A small network was trained on made-up records. Each row is its average activation on records with the value named, seen along a few directions.
Related values have similar rows: they may be neighbours, one step apart, or belong to one group.
In the rows, zero is written as 500.
Strong random noise was added to every row along 5 fixed directions; ignore it. To show where, here is one row again and again, with new noise each time:
[471 332 489 357 452 452 550 583 694 558 634 558 739 411 616 597 461 343]
[465 463 521 407 492 575 576 582 530 330 462 458 480 543 491 606 310 392]
[658 445 495 501 322 457 550 333 400 332 564 542 643 489 473 406 606 646]
[379 473 490 402 610 599 376 536 428 592 653 510 465 602 602 460 457 408]
[501 386 398 366 592 477 335 436 459 346 768 554 557 490 623 425 342 150]
[593 509 572 418 423 511 621 564 595 453 387 359 599 428 458 612 465 651]
[578 586 595 501 404 583 586 479 405 493 371 378 493 554 418 500 594 856]


Field Bir:
m10: [467 402 492 364 613 501 417 610 605 746 612 580 661 295 548 616 477 338]
m2: [537 645 477 654 590 529 375 472 375 351 447 495 216 547 448 520 372 516]
m12: [632 311 420 517 442 357 572 509 829 250 429 473 589 386 489 680 278  35]
m4: [619 575 509 381 618 431 462 472 544 449 326 277 377 407 358 551 441 390]
m5: [477 570 558 514 514 426 467 535 656 576 539 316 474 425 530 528 436 492]
m14: [404 571 400 276 635 579 455 480 408 601 493 486 470 534 566 476 540 224]
m6: [577 539 494 704 505 377 523 534 591 277 517 657 563 345 517 447 453 417]
m11: [304 378 372 646 517 527 353 388 313 564 896 862 443 817 624 230 483 196]
m13: [442 507 516 592 526 485 508 588 662 619 465 421 524 478 462 537 675 603]
m3: [433 635 527 700 531 388 450 520 297 390 446 522 355 612 476 357 523 715]
m15: [462 449 463 307 607 508 379 553 551 551 602 416 575 439 615 529 380 354]
m7: [556 446 403 728 131 308 776 515 550 184 293 726 629 471 365 455 692 756]
m1: [411 330 502 445 465 537 652 515 502 630 566 616 546 611 573 550 463 304]
m8: [392 495 634 592 397 640 707 592 650 477 231 533 347 491 413 679 380 554]
m9: [453 449 450 413 584 570 447 379 409 738 607 663 524 478 541 524 578 452]
A value of Bir combines one of 3 hidden first parts with one of 5 second parts; all combinations occur once.
Changing only the second part turns m1 into m5. m9 has the same second part as m1; what does that change turn m9 into?
> m8
Changing only the second part turns m4 into m7. m15 has the same second part as m4; what does that change turn m15 into?
> m3

Field Vimad:
p10: [311 500 490 644 495 657 411 501 390 657 542 755 270 677 471 465 597 511]
p8: [461 380 385 566 486 350 384 471 444 372 746 638 557 586 611 333 454 280]
p6: [667 625 476 534 508 501 418 261 261 546 514 450 381 481 394 395 596 613]
p7: [508 669 631 592 522 574 467 518 414 568 462 335 423 571 492 421 524 851]
p14: [479 395 480 636 298 420 784 596 665 116 358 707 556 498 392 662 454 407]
p1: [680 469 483 527 266 444 516 143 148 281 627 642 653 523 486 230 719 766]
p9: [205 431 415 659 449 563 455 546 387 384 602 784 355 830 558 435 480 318]
p2: [571 646 582 450 611 525 604 657 680 610 200 282 438 281 370 770 401 494]
p13: [574 545 639 330 545 607 552 618 664 894 330 231 635 460 540 656 572 817]
p4: [471 531 532 552 540 515 681 761 779 292 197 375 378 366 340 811 237 393]
p3: [200 518 567 513 474 757 681 669 285 483 422 670 352 802 522 508 459 634]
p11: [232 495 559 631 493 555 449 547 392 638 595 702 366 807 588 354 574 647]
p5: [623 664 633 504 414 678 637 378 354 576 184 227 351 558 262 486 706 918]
p12: [520 508 506 440 438 619 585 343 285 404 399 434 394 648 437 462 532 569]
Vimad is arranged as a ring.
Going along Vimad from p11 by way of its neighbour p7, in what order are p14, p1, p13, p5 met?
> p1, p13, p5, p14
Which values are neighbours of p2? Give them in the order they are listed.
> p10, p6

Field Pobo:
l3: [406 492 648 435 492 575 717 767 700 279 307 292 424 514 449 698 185 452]
l14: [524 573 544 529 509 437 500 604 554 564 457 472 536 435 555 495 510 704]
l4: [464 527 520 790 248 561 671 408 344 387 394 737 423 635 328 439 735 778]
l11: [329 271 504 377 296 582 835 580 595 438 449 707 620 656 511 654 466 254]
l12: [492 312 545 384 335 478 773 645 899 681 323 534 707 335 470 839 471 355]
l10: [730 608 551 358 645 362 310 458 580 733 619 196 759 207 607 397 601 724]
l5: [550 635 529 616 550 537 489 431 409 340 348 380 226 515 315 493 409 501]
l1: [590 705 492 612 646 471 296 548 423 469 420 307 346 467 430 437 477 702]
l13: [602 516 481 532 416 499 536 407 509 533 431 604 533 433 446 561 574 544]
l6: [488 572 609 283 648 609 622 729 643 758 331 251 536 422 514 706 392 603]
l8: [492 384 569 450 278 492 759 520 579 447 451 540 662 587 528 615 487 570]
l9: [820 512 445 676 320 241 503 301 577 266 463 461 677 274 392 406 696 699]
l7: [383 303 535 413 286 599 791 556 635 688 431 710 680 499 511 696 651 507]
l2: [472 604 495 521 623 401 417 662 603 448 404 342 441 469 508 543 368 525]
Pobo is arranged as a ring.
Going along Pobo from l3 by way of its neighbour l10, in what order are l5, l13, l8, l2 met?
> l8, l13, l5, l2
Which values are neighbours of l11? Give them in the order they are listed.
> l6, l7
Which values are neighbours of l9? Give them in the order they are listed.
> l4, l1
